A small network was shown many inputs. Here are its activations along a few directions, one row for each input.
In each table, some parts of the input vary, and every possible input appears once, in random order.
Descriptions start from the smaller parts, as in this example, which fits no table here: one of 4 places along a line, together with either a single point or one of 11 places around a ring or (one of 3 separate values, together with one of 5 places around a ring).
Shared parts are said once, and a part with two or three values counts as separate values.

Other details of the inputs vary at random and push rows far along two fixed directions, the same in every table; ignore that.

Rows:
x1: [  9  27   4 -32  28 -16   8 -22 -23  26  26  19]
x2: [-24  23  11 -16 -29  52  11 -45  -7 -33 -43 -29]
x3: [ 18 -36 -10  33  15 -47 -23  44  19  28  30  19]
x4: [ 20 -19 -17  28   5 -48 -21  61  16  24  36  12]
x5: [ -3 -18 -15  64 -55  17   4  42  20 -72 -37 -24]
x6: [  6  -4   4 -23  38 -19  12  -6 -16  23  19  24]
x7: [ 13 -40  -5  21  16 -44  -7  58  12  14  19  16]
x8: [ -7  15   1   2 -11  19  -7 -23   5   2   3  -8]
x9: [-10   5  17 -33  23  31  20 -50 -19   7 -20  10]
x10: [ -2 -25  -2  14  -8  -4   1  28  17 -11 -12  -4]
x11: [  2  -3   9 -30  41  -7  17 -30 -18  22   1  23]
x12: [ -7  11 -21  37 -71  17 -30  34  29 -43 -15 -51]
x13: [ 14 -51   6   4  47 -43  10  26  -1  39  12  42]
x14: [-11  36  -2  -4 -44  32  -6 -10   2 -33 -14 -35]
x15: [ -5  45   1 -16 -13  28  -4 -33 -14  -3   4 -18]
x16: [-14  34   9 -31 -12  46  13 -47 -13 -22 -22 -20]
x17: [  2  -9 -15  34 -44 -17 -22  58  25 -25   0 -25]
x18: [ -1 -14  14 -25  41  -1  18 -28 -16  26  -4  30]
x19: [  3  24   9 -26  31   6   4 -54 -19  31  17  19]
Each input here is: either a single point or (one of 3 separate values, together with one of 6 places along a line).

Rows:
x20: [-11  -9  -9  26 -48  12 -17  30  29 -29 -18 -33]
x21: [  7 -28 -20  38 -31 -36 -33  80  40  -1  19 -17]
x22: [ -2 -23  -6  15  -9 -14 -20  27  26  15   6  -5]
x23: [-19 -10  -4  15 -39  29 -18  -1  32 -16 -24 -29]
x24: [ 18  -9   6 -21  55 -42   4   1 -17  52  37  38]
x25: [-25  34  17 -35  -7  70  20 -85 -19 -21 -41 -16]
x26: [  6  12  15 -44  59 -11  14 -48 -32  51  23  36]
x27: [-27  63  15 -40 -33  81  27 -83 -29 -54 -49 -38]
x28: [-18 -25 -10  37 -56  29 -17  25  42 -40 -36 -37]
x29: [-14  20   3  -4 -32  37   3 -20   0 -33 -27 -29]
x30: [ -8  33   3 -20 -14  30   9 -28 -15 -21 -14 -18]
x31: [  2 -45 -10  37 -16 -21 -11  57  30  -9  -7  -3]
x32: [ 18  -2 -17  38 -14 -28 -15  44   8  -5  20   0]
x33: [ 22   4  -6  -3  37 -50 -13  20  -5  49  58  31]
x34: [  4 -13  -6   8  -2 -23 -20  29  18  20  19   0]
x35: [ -1  -9  11 -18  34   2  13 -28 -13  21  -2  22]
x36: [  2  13  23 -51  64   7  36 -69 -45  30   1  41]
x37: [ 16  17  15 -48  68 -20  22 -40 -43  46  29  42]
x38: [ 21 -27 -21  44  -4 -55 -22  77  24  10  38  10]
x39: [ 14  -1 -19  41 -27 -27 -26  49  20  -2  23  -9]
x40: [ 34  10   6 -16  78 -46  30 -16 -54  36  38  62]
x41: [  4 -48  -8  34  -6 -26 -16  51  32   7   2   4]
x42: [ 27  13  10 -31  83 -43  31 -25 -50  43  45  60]
x43: [ -2 -19  -3  11  -4  -6  -9  17  14   6  -2  -2]
x44: [-12  44 -10  27 -71  52  -4 -12   0 -71 -34 -49]
x45: [-21  35   9 -22 -26  53  10 -52 -12 -30 -34 -27]
x46: [-26  41   8 -27 -34  58  -7 -60  -1 -14 -25 -35]
x47: [-20  57  21 -49  -5  67  31 -93 -40 -30 -38 -17]
x48: [ -9  29  -2 -11 -26  25  -4 -13  -1 -19 -10 -26]
x49: [-14  -7  -1   7 -27  22 -17  -5  24  -5 -15 -21]
x50: [-14 -12 -14  32 -61  10 -31  41  43 -25 -14 -42]
x51: [-13 -10  -5  22 -39  18  -7  18  21 -33 -26 -27]
x52: [ 11 -46   4   9  38 -32  13  24   1  18   4  36]
x53: [ 15 -12  16 -32  76 -32  29 -24 -36  45  20  55]
x54: [ 11  23   1 -12  22 -10  10 -15 -23   9  23  16]
x55: [  9 -46   3   9  38 -27  15  20   2  16   1  35]
x56: [  9  -8  -4   0  11 -25  -6  23   3  17  18   7]
x57: [ 10 -34 -18  36 -22 -41 -32  79  39   8  22 -10]
x58: [ -7  37  12 -35   9  29  26 -48 -32 -17 -16  -3]
x59: [  2 -38  -8  34 -19 -19  -1  56  22 -24 -14  -5]
Q: Changing only one part turns x33 into x42. The same change can be made to x49. Which row results?
A: x52
Q: What is each input in this table made of?
A: one of 4 places along a line, together with either one of 2 separate values or one of 8 places along a line
Q: List by row number the other rows that have the place on the line of 4 in common with x31.
A: x25, x29, x30, x35, x37, x44, x45, x51, x54
Q: List by row number the other rows that have the place on the line of 4 in common with x56.
A: x20, x24, x26, x28, x32, x38, x41, x43, x48

Rows:
x60: [ -7  -4 -14  18 -45  -5 -26  47  32 -17   0 -35]
x61: [ 27 -28  -3   8  43 -60   8  49 -10  25  31  36]
x62: [-18  37   2 -14 -40  47 -12 -38   2 -20 -21 -37]
x63: [ -6  32   5 -13 -11  30  17 -36 -22 -25 -21 -12]
x64: [  3   4  -1  -5   4  -4 -12  -6   1  20  10   3]
x65: [ 10  24  12 -28  48   4  26 -55 -43  19  10  33]
x66: [-10  15  -3  27 -36  40   7 -22   2 -46 -29 -17]
x67: [  0  18   8 -16  29  10   0 -54 -14  35  18  22]
x68: [-14  21  -1   1 -29  34 -13 -28   8  -9 -11 -25]
x69: [ 12 -29 -15  35 -17 -41  -7  82  20 -22   8  -8]
x70: [-12 -26  23 -48  51   8  16 -43  -6  42 -12  24]
x71: [ 25 -19  -4  -2  39 -60   9  53  -9  22  37  30]
x72: [-24 -58   4  25 -40  24   9  36  36 -50 -63 -25]
x73: [  4  23   7 -11  23  16  20 -47 -30  -1  -1  19]
x74: [ 17 -12  -6 -13  30 -53 -12  42   5  44  46  20]
x75: [  0 -14  -9  31 -19  -5 -23  19  25   4   7  -7]
x76: [ -1  25   6 -13   5  22  16 -37 -25 -13 -12   1]
x77: [ -4  -8 -11  19 -35  -7 -22  39  27  -8   1 -23]
Q: What is each input in this table made of?
A: one of 2 separate values, together with either a single point or one of 8 places along a line
Q: Changing only the choice among 2 separate values turns x60 into x69. The same change can be made to x68. Which row results?
A: x65
Q: Change only the choice among 2 separate values in x64. List by row number the other rows that result.
A: x76

Rows:
x78: [-19   2   5   9 -53  33  -5   3  19 -42 -50 -37]
x79: [-18  16  12 -38  20  15 -12 -61  -6  45  10   4]
x80: [ 26 -21  10 -20  44 -29  17  14 -39  21  -9  23]
x81: [ -7  22   4  -2  10  21   6 -46  -2  -1   8   8]
x82: [ -9  45 -14 -29 -28  15  16  10  -2 -43   9 -24]
x83: [  1  28  10 -14  29  12  45 -49 -55 -14  -8  26]
x84: [ 11  44   0   0   0   8   3 -35 -29  -6  12  -1]
x85: [-14 -18   1  18  -1  18  26  -8  -2 -35 -19  12]
x86: [-14  52   3 -64  -3   3 -14  -6  -2  17  35 -34]
x87: [ 13 -58   4  26   1 -39   0  73   7  -9 -15  16]
x88: [ 49 -29 -13  24  68 -74  21  54 -39  25  27  54]
x89: [ -1  37  -2  17 -31  22  -2 -22  -7 -27  -5 -14]
x90: [ -8  33   1  -3 -39  19 -34 -16  -2   1 -12 -36]
x91: [ 40  -9 -25  50 -10 -47 -21  66   3   2  24   2]
x92: [ 15  49  14 -64  44   8  11 -64 -61  52   4  13]
x93: [-32 -12  -1   1 -49  55 -14 -18  42 -23 -48 -45]
x94: [ 18 -33   1  13  24 -57 -15  50   3  46  22  26]
x95: [ 22 -12 -17  56 -21 -45 -32  56  19  14  46  11]
x96: [-14  15   6  -8 -29  22 -10 -20   8  -8 -27 -22]
x97: [ -4   1 -12  17  -7  23 -23 -13  27   8  16  -4]
x98: [  5 -72   4  25   8 -37   6  65  22  -3 -18  16]
x99: [ -6  21  12 -18  34  19  27 -60 -21   4   4  24]
x100: [ -3   2  17 -11 -21  22  10  -4 -17 -37 -49 -14]
x101: [ 41 -29 -11  42  38 -73  -3  62  -8  16  37  39]
x102: [ 13   0 -17  22 -30 -20 -40  51   5  23   7 -25]
x103: [-10  32  -4  19 -34  28 -19 -29  11 -13  12 -19]
x104: [ 10 -57 -11  50  13 -42  15  58  11 -21   3  23]
x105: [ -1  18  16 -40  63  30  32 -79 -28  27   4  41]
x106: [-23  18   0 -27 -47  19  -1  37  26 -51 -12 -61]
x107: [ 13  44 -23  42 -71  26 -38  18   8 -35  -3 -49]
x108: [  4  -4  -5 -35  19 -51  -6  65  13  25  47  -7]
x109: [  3  37  11 -16  28  11  26 -54 -32  -2   2  24]
x110: [ -6  25   6  -5 -31  19 -15 -14  -4 -11 -27 -31]
x111: [  7 -23 -12  34 -16 -44 -40  62  23  33  22  -2]
x112: [ 14 -38  20 -16  50 -33  19   7 -16  19  -5  34]
x113: [-12   1  11 -23  41  31  42 -57 -31  -5 -11  29]
x114: [ 12  23   7 -28   7  11   5 -18 -34   7 -23 -11]
x115: [ -3  37  -2  15 -27  23  -2 -27   4 -28 -10 -11]
x116: [-12   5  -4  10 -13  42  -4 -26  21 -15 -11 -10]
x117: [ 57 -10  -7   4  81 -79  16  33 -49  58  52  67]
x118: [  9  61  14 -34  37  10  -1 -81 -38  39  40  31]
x119: [  7  39  10 -15  25  11  26 -50 -44  -1   6  19]
x120: [ 18 -61  13 -29  87 -58  14   6  -5  76  31  63]
x121: [-21  -2   4 -27 -37  15   9  45  21 -66 -21 -54]
x122: [  1 -67  -2  25   2 -38  -7  59  38  15  -4  15]
x123: [ -6  16 -17 -21  -6  -9  21  34  -3 -53  12 -15]
x124: [ -1  21  21 -40  24  11  18 -42 -37  20 -12  11]
x125: [-12 -81  -1  29 -27   9  -5  58  50 -30 -45 -13]
x126: [-13  48 -22  -7 -67  29  -5  27  21 -56   9 -52]
x127: [  0 -61  -9  22   4 -32 -20  49  46  29   1   3]
x128: [  4 -89 -25  75  -3 -27   3  95  50 -26  -8  11]
x129: [ 10 -53  -4  -7  52 -57 -26  22  19  78  44  35]
x130: [ -9   7  20 -40  29  14  19 -50 -19  22 -13  12]
x131: [-26  24  -5  11 -67  35 -32 -11  25 -17 -30 -50]
x132: [ -7  -4  24 -66  62  25  28 -79 -20  46 -11  29]
x133: [ 15  26 -21 -18  -8 -38 -15  46   9  22  78   7]
x134: [  8  21   4   2  16   4  30 -26 -44 -32 -13  12]
x135: [-33  16  -5  10 -67  41 -28 -18  26 -15 -28 -55]
x136: [ -9   7   3  -7  14  32  19 -40  -8  -6  -6  11]
x137: [ 13 -80  12 -11  69 -49  19  30   3  43   8  53]
x138: [ -9  22  21 -57  46  10  17 -75 -32  53   7  22]
x139: [-22 -26  17 -13 -16  32  18 -18   8 -28 -48  -5]
x140: [  0  41 -13  41 -72  26 -33   6  13 -40  -1 -43]
x141: [-15  22  -7  12 -30  42 -21 -31  19  -9   8 -16]
x142: [ -4   2  -2  23  -7   7  11  -7   3 -24  -5   0]
x143: [ -8 -69 -24  42 -27 -28 -45  71  70  22   2 -16]
x144: [  8  32  27 -60  49   3  25 -66 -58  38  -2  25]
x145: [ -9 -40  -4  18 -13 -17 -17  33  38  14  -6  -5]
x146: [ -8  16  -6  22 -21  15 -23 -20  21   0  21  -5]
x147: [ -2   9  -4  23 -12   5  -3 -12   8 -13   8  -4]
x148: [-23  10 -12  28 -52  53  -6 -12  26 -40 -20 -36]
x149: [-14   9  -4  34 -44  37  17   2   3 -78 -43 -22]
Q: Changing only one part turns x134 into x140. The same change can be made to x112. Which row results?
A: x131
Q: What is each input in this table made of?
A: one of 2 separate values, together with one of 4 places along a line, together with either a single point or one of 8 places along a line
Q: List by row number the other rows that have the place on the line of 4 and the choice among 2 separate values in common with x81.
A: x84, x89, x91, x115, x116, x126, x147, x148
Q: Change only the choice among 2 separate values in x109. List by row number the other rows that result.
A: x78
Q: List by row number the other rows that have the place on the line of 4 and the choice among 2 separate values in common with x138.
A: x92, x93, x94, x96, x108, x110, x127, x145
Q: Change only the place on the line of 4 in x114. List by row number the other rows that result.
A: x80, x92, x102
Q: Change only the choice among 2 separate values in x131. List by row number the other rows that result.
A: x118
Q: A walk changes only the place on the line of 8. It starts at x105 and steps to x136. List the rest of the walk in order.
A: x99, x142, x109, x119, x101, x117
